Each row has a name. Each question is about the rows just above it. Places in a row count from 0.

[125  80 137 167] : Minut
[144  73 124 165] : nogep
[151 158 156 136] : Vagen
Among the named rows, does one hold [151 158 156] next to each other, in this order? | yes
Does one of the named rows hold [136 156 158 151] side by side, in this order? | no
Table of tags by key:
[124] -> q_217
[144] -> q_882
[151] -> q_807
[152] -> q_245
[80] -> q_92
[143] -> q_734
[125] -> q_12
The tag of Minut, keyed by place 0: | q_12
Where do [144  73 124 165] appear? | nogep

[160 155 143  91  98 167  96] : fef
[130  94 103 115  86 122 112] : kaso
[ 94  94 122  93 127 100 114] : beb
[117 112 111 108 110 115 117] : Tetez
[120 114 105 112 106 121 107] : nufo
[ 94  94 122  93 127 100 153] : nop
Is [ 97 167  96] printed in one of the named rows, side by side and in this order? | no
Does one of the named rows hold [ 86 115 103] side by side, in this order? | no
Is [122  86] printed in one of the named rows, side by side and in this order? | no
Table of tags by key:
[114] -> q_673
[100] -> q_355
[122] -> q_381
Look up the entry of beb at place 5 in the table: | q_355
Whose row is [120 114 105 112 106 121 107]? | nufo

[121 119  82 125 120 109 121 123] : rin
[129  89 122 120 170 113 124 143] : ratu
[125 127 128 127 129  95 128 132] : Mal
[121 119  82 125 133 129 168 127] : nof
Among the named rows, does one hold [129  95] next to each other, in this order? | yes
Mal without one entry, shuffled: [125 132 128 127 128 129 127]. Gone: | [95]
Table of tags by key:
[82] -> q_470
[128] -> q_25
[168] -> q_715
[81] -> q_880
[83] -> q_380
Join nof by its entry at place 2: | q_470
Whose row is [121 119  82 125 120 109 121 123]? | rin

[133 113 138 135] -> damol
[174  89 147 175] -> domi
[125 120 142 126] -> rona
[136 125 145 151] -> bog
[143 123 124 169] -> bes
[119 102 138 148] -> dusin
[152 115 119 130] -> gugab
[101  99 160 143] -> Reli
Which entry of domi is missing from [174 147  89]? | [175]
Table of tags by key:
[89] -> q_651
[113] -> q_495
[125] -> q_69
[103] -> q_424
[120] -> q_815
[102] -> q_524
[148] -> q_336
[114] -> q_446
[149] -> q_364
Look up the entry of dusin at place 1 in the table: | q_524
Which row holds [119 102 138 148]? | dusin
bes without one entry, shuffled: [169 143 123]. Gone: | [124]
Is [152 115 119] printed in one of the named rows, side by side and in this order? | yes

[145 124 128 135 136 134 138  91 137 114 122 140] : buge
[146  91 108 133  92 135 108 137 114 119 163 113] : fet
[120 125 126 133 124 113  83 121 129 106  98 139] : zumu
[146 117 108 133  92 135 108 137 114 140 163 113] : paf
[148 144 133  78 127 109 121 134 122 126 103 124] : radi
[136 124 125 125 148 130 158 117 123 140 134 146] : Dod
Which entry of buge is missing from [135 137 122 124 114  91 128 140 134 145 136]? | [138]
Among the named rows, does one hold [114 137  91 138] next to each other, in this order? | no
Among the named rows, does one hold [123 117] next to each other, in this order? | no
tags:
[97] -> q_973
[133] -> q_305
[122] -> q_433
[134] -> q_65
[98] -> q_666
[158] -> q_110
[123] -> q_603
[103] -> q_285
[163] -> q_368
Look up the entry of Dod at place 10 in the table: | q_65
Shuffled fet with one entry gone: [113 137 163 108 133 146 114 135  91 119 108], missing | [92]

[120 137 128 122 128 135 123 125] : migul
[120 137 128 122 128 134 124 126] : sozu
[102 156 129 110 128 149 111 120] : Banu
[ 99 160 129 111 128 149 117 120] : zuvo
[ 83 178 129  87 127 165 105 112] : nuf
[ 74 175 130  86 127 165 104 114] : nam
[ 76 179 130  86 127 160 102 114] : zif
Table of tags by key:
[123] -> q_535
[122] -> q_667
[86] -> q_61
[85] -> q_275
[110] -> q_983
[87] -> q_101
[111] -> q_945
[179] -> q_656
Join zif by its entry at place 3: | q_61
sozu without one entry, shuffled: [120 137 126 124 128 128 122]. Gone: | [134]
Does one of the named rows hold [155 129 110] side by side, in this order? | no
[120 137 128 122 128 135 123 125] is in which row? | migul
The row with [ 74 175 130  86 127 165 104 114] is | nam

[114 125 112 121] = Dute
[171 106 142 103] = gumif
[125 134 170 127] = buzi
[ 84 127  96 122] = lag
[ 98 104 114 135] = vanu
[ 77 181 126 114] = fot
[129 101 134 174] = baz
[172 129 121 108] = peten
tags:
[134] -> q_551
[121] -> q_594
[129] -> q_604
[130] -> q_111
[128] -> q_501
[181] -> q_342
The tag of peten, keyed by place 1: | q_604
Whose row is [172 129 121 108]? | peten
Does one of the named rows hold [121 112] side by side, in this order? | no

[123 127 115 181 112 145 123] = pel
[130 130 142  76  75 113 134] = Tivad
[100 143 109 173 118 144 124] = kozub
[139 115 120 180 110 141 120] = fina
[161 109 126 176 108 139 119] = Sop
[ 81 161 114 118 139 131 136] = bur
[112 143 133  77 147 115 136] = Suvin
[ 82 160 113 122 137 132 135] = regas
[ 82 161 115 113 141 130 136] = sinep
[104 149 129 119 146 118 139] = Mosu
[175  96 145 128 121 122 123] = vusop
[151 109 126 176 108 139 119] = saz
Shuffled Tivad with one entry gone: [142 134 113  75 130 130], missing | [76]
Which entry of Mosu is missing from [149 119 146 129 104 139]? | [118]
Among the named rows, does one hold [176 108 138 119] next to each other, in this order? | no
key -> tag
[123] -> q_152
[124] -> q_477
[120] -> q_623
Look up the entry of fina at place 6 in the table: | q_623
Whose row is [104 149 129 119 146 118 139]? | Mosu
Whose row is [123 127 115 181 112 145 123]? | pel

[135 125 126 145 128 129 125] -> Vopak
[139 138 121 135 125 133 132] -> puf
[112 150 128 126 121 142 121] -> lef
[120 125 108 109 118 142 121] -> Keba
[128 122 136 135 128 140 127] -> fes
[125 113 123 154 125 138 128] -> Fana
[123 184 131 131 144 128 138] -> Pozu
Does one of the named rows hold [150 128 126] side by side, in this order? | yes
Shuffled Vopak with one entry gone: [125 129 135 125 126 145], missing | [128]
Does one of the named rows hold [113 123 154 125] side by side, in this order? | yes
Among the named rows, does one hold [184 131 131 144 128] next to each other, in this order? | yes
Among the named rows, does one hold [123 184 131 131 144] next to each other, in this order? | yes
key -> tag
[139] -> q_205
[135] -> q_941
[132] -> q_137
Look up the entry of puf at place 0 in the table: | q_205
Among the named rows, does one hold [121 135 125] next to each other, in this order? | yes

[ 88  77 128 169]  rok
[149 134 112 140]  bulid
[152 153 108 135]  tika
[149 134 112 104]  keza
[ 98 161  77 125]  sek
[135 175 102 102]  Gudu
[ 77 134 103 154]  Peg
[119 130 109 105]  kon
[140 145 189 132]  fusut
[141 137  75 121]  guruf
Which entry of tika is missing from [108 152 135]? | [153]
Table of tags by key:
[125] -> q_770
[153] -> q_242
[136] -> q_31
[135] -> q_6
[104] -> q_58
[134] -> q_725
The tag of tika, keyed by place 3: | q_6
Does one of the named rows hold [112 134] side by side, in this order? | no
Shuffled bulid with one entry gone: [149 112 134], missing | [140]
[149 134 112 140] is in which row? | bulid

[122 107  79 148 125 118 118] : Nuz
[115 113  77 145 123 118 121] : kaviz
[112 116  77 143 122 119 123] : Livo
[118 109  78 146 124 118 120] : pudar
[125 103  81 150 126 118 117] : vosil
[ 82 129  81 134 120 120 128] : paz
[104 126  80 136 120 119 127] : zum
[109 119  78 141 121 119 124] : Rem
[106 122  78 138 120 119 125] : dom
tags:
[134] -> q_347
[126] -> q_664
[143] -> q_226
[141] -> q_824
[151] -> q_8
[125] -> q_460
[150] -> q_943
Look up the entry of vosil at place 3 in the table: | q_943
Which entry of paz is missing from [134 129  82 128 120 120]? | [81]

[115 140 141 123 130 148 147 128 104]  san
[141 128 136 128 119 107 128 128 124]  Zikim
[130 139 105 108 128 124 125 133 173]  sif
[144 119 151 136  93 132 144 128 135]  Pulig
[136 134 120 160 124 120 130 134 134]  duzi
[136 134 120 160 124 120 130 128 109]  beg
[126 140 115 115 127 120 124 132 165]  Dimok
[115 140 141 124 130 148 147 132 103]  sogu
[102 126 128 133 121 162 148 123 134]  nidef
tags:
[137] -> q_54
[134] -> q_99
[159] -> q_845
[136] -> q_132
[160] -> q_758
[161] -> q_655
Join duzi by its entry at place 3: | q_758
Whose row is [136 134 120 160 124 120 130 134 134]? | duzi
Which row holds [136 134 120 160 124 120 130 128 109]? | beg
Whose row is [141 128 136 128 119 107 128 128 124]? | Zikim

[ 85 137  93 119 101]  Tebig
[ 99 140 151 127 169]  Mipid
[160 119 161 133  87]  kudam
[156 110 131 140 139]  kebom
[129 139 165 116 156]  Ludum
[ 99 140 151 127 120]  rusan
[ 73 135 113  91 111]  kitov
kudam without one entry, shuffled: [ 87 119 161 133]. Gone: | [160]
Among the named rows, does one hold [131 110 156] next to each other, in this order? | no

